These are the activations of a small neural network, seen along a few directions. Each row is one input.
Each table varies a few parts of the input and shows all the possible inputs, shuffled.
A made-up example of a description, with smaller parts first: one of 4 places along a line, together with either a single point or (one of 2 separate values, together with one of 5 places around a ring) or one of 11 places around a ring.
Shared parts are said once, and a part with two or three values counts as separate values.
In the rows, zero is written as 128.

Other details of the inputs vary at random and push rows far along two fixed directions, the same in every table; ignore that.

Rows:
r1: [100 167  80 155 117 123 102  95 140 252 152 139 206 147 169 136]
r2: [128 119 125 105  82 148 129 120 151  97 125 142 125 119  76 138]
r3: [155 146 108 171 215 104  96 145  84 161 132  39 131 191 201 114]
r4: [167 114 138 163 203 122 134 161 115  92 128  43 122 161 157 120]
r5: [164  85 160 122 137 147 152 161 140   6 110  81  76 132  75 131]
r6: [ 87 157  84 127 119 113 101 104 103 247 165 178 167 113 199 115]
r7: [163 139 110 161 210 103 102 147  89 144 134  44 130 178 184 112]
r8: [107 125 135  96  39 158 161 100 186  96 121 184 142  92  35 148]
r9: [103 156 102 115  68 131 131  94 168 158 127 182 163 110  86 132]
r10: [156  85 154 141 150 142 143 163 137  34 114  70  86 149 104 134]
r11: [163 123 155 137 213 100 126 171  80 103 127  81  91 135 182 114]
r12: [105 131 133 102  78 134 128  98 138 176 125 203 154  82 117 128]
r13: [163 101 176 127 144 134 178 154 145   8 107  84  87 138  67 126]
r14: [ 95 124 134 106  30 159 152  97 187  91 114 196 127 103  40 154]
r15: [123 116 136 108 112 130 121 119 120 149 122 167 130  96 131 123]
r16: [115 110 142 116  68 155 149 120 171  64 110 157 107 120  58 148]
r17: [126 123 151 116 129 125 137 117 119 158 126 154 144 106 137 123]
r18: [121 119 159  77  80 132 145 133 134  77 116 186  88  77  75 137]
r19: [152  94 153 145 154 139 142 158 132  36 109  76  81 156 107 135]
r20: [167 133 101 179 227 108  97 155  95 160 142  38 144 178 210 110]
r21: [127 155  81 154 148 120  97 115 130 203 146 117 176 145 172 123]
r22: [107 175  67 140 109 114  93  94 139 225 142 157 183 133 153 122]
r23: [115 124 113 135  98 141 122 120 155 137 132 139 143 131 110 139]
r24: [157 150 113 186 228 100 110 147  96 164 131  42 144 191 209 111]
r25: [164 145 104 180 228  96 105 150  97 157 136  43 142 181 204 105]
r26: [103 134 148  76  50 133 147 114 154 105 119 225 113  63  72 140]
r27: [ 97 140 104 129  73 142 120 101 166 171 135 167 167 121 107 142]
r28: [ 85 138 116 103  85 129 137 105 129 179 150 197 150  92 139 126]
r29: [ 84 120 130  87  56 141 148 109 142 128 138 213 122  76  98 130]
r30: [104 184 105 124 134  98 109 103 107 251 149 175 182 111 186 126]
r31: [156 124 132 159 188 117 130 151 117  89 114  65 109 167 150 120]
r32: [ 84 159 100 121 115 116 125 100 108 240 163 181 176 109 179 121]
r33: [116 126 113 125  95 144 113 118 142 140 134 132 139 134 107 141]
r34: [ 98 136  98 120  67 145 109 103 159 166 134 165 155 121 102 143]
r35: [125 139 115 126 150 117  91 116  85 221 137 138 154 118 184 114]
r36: [115 137 110 134 108 136 109 112 133 149 131 127 135 144 126 141]
r37: [159 126 164 135 202 103 140 166  89  99 125  89  99 128 170 117]
r38: [163  71 193 112 155 138 161 164 113  21 100 108  68 104 101 121]
r39: [115 142 123 144 117 134 132 112 146 152 130 129 152 147 123 140]
r40: [159 105 153 140 150 131 146 154 131  37 104  80  81 152 105 124]
r41: [124 165 111 119 153 100  94 124  87 214 145 142 145 121 188 122]
r42: [164  94 161 121 141 134 154 159 137   4 105  83  71 137  74 125]
r43: [116 119 127 121  81 148 130 118 154  96 119 147 114 129  83 144]
r44: [102 122 127 100 107 131 130 123 103 147 148 162 120 104 139 125]
r45: [165  98 160 138 201 117 121 159  78 108 118  77  99 132 173 110]
r46: [106  97 153  82  75 146 156 131 131  75 133 181  86  83  85 130]
r47: [156  97 164 124 136 139 154 155 137   7  99  87  66 144  75 130]
r48: [120 153 119 138 118 126 135 109 143 150 125 133 151 143 121 132]
Each input here is: one of 6 places along a line, together with either one of 3 separate values or one of 5 places around a ring.
Question: Changing only the place on the line of 6 turns r17 into r45. The same change can be made to r8. Which row results?
Answer: r5
Question: Changing only the place on the line of 6 turns r23 into r34. The same change can be made to r16. Which row results?
Answer: r43
Question: A walk changes only the place on the ring of 5. It starts at r24 and steps to r14. List the rest of the walk in order.
Answer: r27, r4, r9
Question: List by row number the other rows that have the place on the line of 6 in common with r36.
Answer: r2, r3, r7, r33, r35, r41, r44

Rows:
r49: [129 125  98 168 163 130 120 117 127 188 148 108 177 153 169 110]
r50: [156  57 160 138 137 149 127 151 113  27 115  71  60 148 117 138]
r51: [128 167 108 163 156 120 103 115 122 193 126 104 153 177 166 152]
r52: [ 99 169 119  97  71 126 150 108 147 123 141 193 125  93 101 133]
r53: [132 135 152  85  96 110 139 131 147 105 132 161 130  98  83 129]
r54: [ 92 134 109 129  83 151 137 102 149 169 149 152 162 133 108 156]
r55: [ 95 139 106 133  83 142 110 101 150 215 148 146 189 122 119 142]
r56: [145 125 186 110 123 125 139 142 130 103  97 137 107 108  93 139]
r57: [131 126 127 136 173 125 125 118 102 198 141 118 177 114 187 117]
r58: [149  81 123 136 134 150 103 151 118 100 134  88 107 149 148 131]
r59: [172 130 153 172 203 115 103 160 111 129 105  39 126 175 155 133]
r60: [128 170  89 126 123 106 116 106 133 202 148 178 168  94 151 106]
r61: [139  73 175 122 160 127 135 169  83  20 114 101  45 124 119 127]
r62: [162 122 188 136 190 119 155 163 100  65 106  83  76 150 135 145]
r63: [139  84 149 158 176 129 168 163 128  56 127  54 104 172 132 112]
r64: [110 135  95 132 165 109  87 140  92 188 145 133 120 122 194 117]
r65: [111 103 126  87  56 154 116 121 128 139 137 196 122  85 115 136]
r66: [122 167  67 141  94 123 105  93 165 193 145 169 177 113 120 117]
r67: [ 84 126 131 108  88 128 163 112 144 156 142 177 145 104 122 117]
r68: [137 163  95 121 145  97 107 108 115 201 141 150 185 101 168 114]
r69: [178  96 144 107 154 143 125 152  92  21 104  40  57 166  76 110]
r70: [111  89 143  67  48 163 141 147 151  59 115 198  83  65  67 134]
r71: [117 114 137 120 121 135 151 114 132 154 141 167 150  98 128 111]
r72: [145 151 103 173 166 116  98 111 133 188 113 116 165 159 164 116]
r73: [106 157  82 130  74 125 135 116 166 133 130 157 146 114  94 125]
r74: [138 127 159 112 109 127 144 114 148 113  98 183 119  97  94 122]
r75: [ 83 120 132 119  61 163 160 105 169  96 139 166 133 124  75 142]
r76: [133 148 110 132 125 121 129 128 141 114 141 109 131 152 115 146]
r77: [133 112 122 146 169 117  93 135  65 173 143 108 122 140 209 123]
r78: [127 145 122 131 110 136 148 134 155  62 132 119 107 138  94 135]
r79: [139 102 103 160 198 123  93 165 108 111 134  56  88 165 177 120]
r80: [104 185 120 139 139 106 115 104 113 204 132 161 151 141 180 129]
r81: [164  95 135 168 207 134 130 150 105 116 128  41 149 158 167 121]
r82: [146 142 143 120 163 109 150 152 109  94 141 109 105 133 135 138]
r83: [188  87 180 144 175 142 147 157 133  19  73  60  94 142  92 134]
r84: [115 147 111  59  58 137 113  96 107 146 123 181 116 103  75 115]
r85: [127 127 164  88  69 143 144 102 158 115  88 206 134  70  64 141]
r86: [126 129 165 116 124 111 160 132 137  86  98 146  99 126 112 119]
r87: [141 118  83 153 168 137  82 158 115 162 141  79 127 155 192 118]
r88: [116 156 107 117 108 105 148 129 135 136 132 155 126  96 125 114]
r89: [135 103 179 138 187 133 174 159 100  57 141  76  87 144 155 118]
r90: [ 93  87 133  99  39 159 125 112 158  58 114 180  77 104  42 152]
r91: [152 148 111 151 175  96  96 143 125 152 146  69 158 166 153 123]
r92: [119 161  99 166 153 103 112 117 133 183 113 109 158 177 171 118]
r93: [107  95 185  80  56 155 169 125 155  84 125 178 118  70  45 143]
r94: [139 139  99 123 108 128 118 111 155 128 125 138 166 113 101 131]
r95: [105 182  97 160 128 121 105  97 137 197 129 136 160 171 165 137]
r96: [ 99 149 117 131 137 125 132 109 106 217 162 143 165 125 175 139]
Question: Changing only one part turns r77 into r50. The same change can be made to r60. Which row results?
Answer: r66
Question: Changing only one part turns r95 into r80. The same change can be made to r91. Which row results?
Answer: r53
Question: Describe the family of inputs behind these rows.
Answer: one of 2 separate values, together with either a single point or one of 5 places around a ring or (one of 3 separate values, together with one of 6 places around a ring)
Question: Change only the choice among 3 separate values in r96. List by row number the other rows that result.
Answer: r62, r82
Question: A walk changes only the place on the ring of 5. It starts at r70 and steps to r65. List the rest of the walk in order.
Answer: r77, r61, r64
Question: A walk changes only the place on the ring of 5. It starts at r79 and steps to r87. List the rest of the walk in order.
Answer: r58, r50, r90

Rows:
r97: [154  78 140 150 189 133 127 161 103 103 130  61 116 144 162 109]
r98: [113 133  96 101  69 134 106 102 141 159 125 189 139  85 102 122]
r99: [114 138 114 108  94 136 125 124 130 119 146 129 124 134 106 145]
r100: [155 135 153 126 161 110 165 157 133  54 120 107  98 121 111 123]
r101: [100 153 130  98  70 133 129  87 134 175 123 190 150 109 102 140]
r102: [167  96 163 131 161 125 150 155 136  62 114 112 109 106 119 118]
r103: [117  69 147 100  73 164 139 138 153  70 126 150 105  94  73 138]
r104: [105 127 104 122 101 133 130 130 140 118 150 152 117 121 130 132]
r105: [158 129 143 157 204 103 158 163 120  84 135  76 114 145 167 113]
r106: [ 99 145  75 160 163 116 102 131 109 215 173  99 166 159 211 121]
r107: [111 114 160 108  83 142 189 133 178  57 127 158 122  97  62 134]
r108: [112 161  76 166 170 116 106 114 101 228 169  92 179 169 206 119]
r109: [151 110 159 151 201 112 139 155  94  94 117  91  94 142 180 111]
r110: [138 101 140 128 145 130 159 154 129  43 131 106  82 134 119 117]
r111: [157 132 164 120 151 120 167 147 130  57 123  89 114 137  96 133]
r112: [121 127 100 139 129 139 101 108 117 202 146 125 171 133 155 125]
r113: [ 93 148 102 112  70 131 145 101 158 143 140 196 146 102 107 123]
r114: [133 151  69 151 169 107  61 128  88 229 150 109 158 135 212 116]
r115: [109 121 133 120 110 129 129 120 125 132 125 171 111 112 139 125]
r116: [185 122 159 138 201 106 126 163 103  96 114  63 117 138 143 113]
r117: [126 107 113 120 109 136 116 122 134 131 130 155 129 103 127 117]
r118: [114 163  86 150 175  98  75 126  79 230 145 128 140 144 226 122]
r119: [126  81 139  99  76 156 132 138 150  61 123 165  94  87  80 134]
r120: [140 105 143  94  86 138 142 127 148  65 105 165 100  81  64 123]
r121: [101 151  75 163 166 112 110 120 110 223 167 102 174 160 210 110]
r122: [158 126 132 189 188 117 126 143 136  82 107  38 118 196 136 128]
r123: [134 145  82 159 175 106  87 116 106 232 147 124 178 132 213 103]
r124: [147 113 167 119 157 118 150 150 109  56 102 122  73 119 121 118]
r125: [123 115 178 103  94 132 169 130 155  68 107 188 101  86  85 136]
r126: [100 147  98 146 132 122 134 116 131 184 152 129 167 136 164 113]
r127: [118 139 135 110 118 123 117 122 111 143 119 150 109 125 127 126]
r128: [119 144 112 115 112 128 131 116 124 133 141 125 133 139 117 131]
r129: [158 109 124 150 140 149 120 142 152  57  89  82  99 163  98 132]
r130: [122 155 119 109 106 119 135 120 134 128 130 143 128 125 103 121]
r131: [153 114 128 187 177 124 120 146 132  78 112  44 108 201 135 129]
r132: [183 117 160 139 200 115 132 154 101 100 119  57 133 146 143 123]
r133: [126 150  73 159 113 140  74 115 150 185 118 122 153 163 146 139]
r134: [141 125 130 112 116 134 123 115 124 135 123 129 144 121 106 127]
r135: [160  85 147 152 196 127 134 158 107 104 126  62 123 141 162 106]
r136: [100 148  87 144 123 134 113 116 121 189 167 120 159 148 162 137]
r137: [117 146 136 127 114 132 162 119 155 122 142 136 154 121 103 139]
r138: [155 126 130 137 184 112 120 169  95  86 138  55  86 163 154 123]
r139: [113 138 120 131 122 134 149 115 139 134 145 127 148 136 119 129]
r140: [107 161 143 100  75 127 138  93 142 173 121 195 159 101  97 147]
r141: [103 104 141 126 114 139 139 124 124 141 126 149 122 122 136 129]
r142: [105 164 132 104  83 114 133 104 145 162 117 213 142  84 111 133]
r143: [137 142 103 145 102 143 111 112 170 130  96 134 144 146  98 135]
r144: [101 117 107 110  65 159 108 104 145 173 145 169 158 104 104 146]
r145: [135 105 131 164 128 141 122 142 154  54 111  78  95 178  95 148]
r146: [130 122 117 103  97 135  96 129 126 137 130 141 121 111 108 133]
r147: [114 147 117 127 126 125  97 117  99 192 142 131 140 142 164 145]
r148: [140  98 181 132 150 143 162 141 118  70 113 104  98 135 112 134]
r149: [119 152 111 116 109 118 141 121 136 122 130 154 124 113 113 119]
r150: [109 142 137 144 143 117 133 117 125 198 131 146 166 124 171 128]
r151: [108 166 141  97  79 117 131 103 144 170 116 202 145  95  99 137]
r152: [152 118 146 143 200 107 123 159  80  95 115  84  80 145 176 112]
r153: [147 129 141 128  84 151 143 122 196  63  82 146 124 124  48 148]
r154: [171 108 136 135 191 116 106 158  90 104 122  60 103 148 153 109]
r155: [133  92 149  85  65 158 131 130 142  62 121 144  99 102  52 150]
r156: [109  93 159  97  76 148 145 135 143  58 118 182  74  94  88 143]
r157: [183 118 148 145 205 104 129 164 106  90 114  74 113 125 154 111]
r158: [103 116 139 122 101 150 125 119 125 142 136 146 124 128 124 152]
r159: [110 146 110 165 177 109 109 119  93 242 141 116 174 150 223 114]
r160: [120 126 138  87  73 139 151 128 146  58 120 152  89 112  55 129]
r161: [101 158 128  96  76 123 120  97 134 175 119 196 138 104 106 130]
r162: [150 123 119 144 187 112 124 168  96  83 139  67  86 154 164 119]
r163: [142 165  87 145 173  99  75 116  94 239 140 106 177 144 196 105]
r164: [150 123 152 119 146 127 158 143 120  57 125  85 104 145 101 125]
r165: [ 94 124 115 139 127 131 107 123 112 202 144 141 144 133 180 136]
r166: [ 98 148 145 116  83 137 145  94 153 179 128 191 166 103 107 149]
r167: [109 178 115  99  76 116 137 105 158 159 133 185 158 103  89 134]
r168: [158  83 165 128 149 149 152 144 126  63 118  90 111 126  98 126]
r169: [ 96 144 125  96  63 138 122  91 130 169 126 189 140 112 102 142]
r170: [ 92 148 119  91  61 132 104 107 130 170 129 198 123 105 106 145]
r171: [ 86 131 127 112  67 151 130  90 139 173 132 188 145 114 107 143]
r172: [163 132 143 190 192 110 133 145 146  86 108  47 128 190 136 135]
r173: [161  92 153 113 138 141 131 143 112  66 117  87 101 133  98 127]
r174: [134 143 120 145 146 126 117 112 128 203 141 126 188 125 154 129]
r175: [156  83 171 130 156 135 159 155 140  70 116 100 121 112 110 123]
r176: [ 94 157  89 102  63 129 127 101 144 152 137 192 135 103 101 125]
Question: Changing only one part turns r136 into r139. The same change can be made to r99. Which row results?
Answer: r164
Question: Changing only one part turns r131 into r145. The same change can be made to r112. Which row results?
Answer: r144
Question: Changing only one part turns r100 into r149. The same change can be made to r167. Which row results?
Answer: r130
Question: Describe the family of inputs behind these rows.
Answer: one of 4 places along a line, together with either one of 2 separate values or (one of 3 separate values, together with one of 6 places around a ring)
Question: Change only the place on the line of 4 in r104. List by row number the other rows that result.
Answer: r105, r110, r113
Question: Change only the choice among 3 separate values in r163. List by row number the other rows that result.
Answer: r130, r161
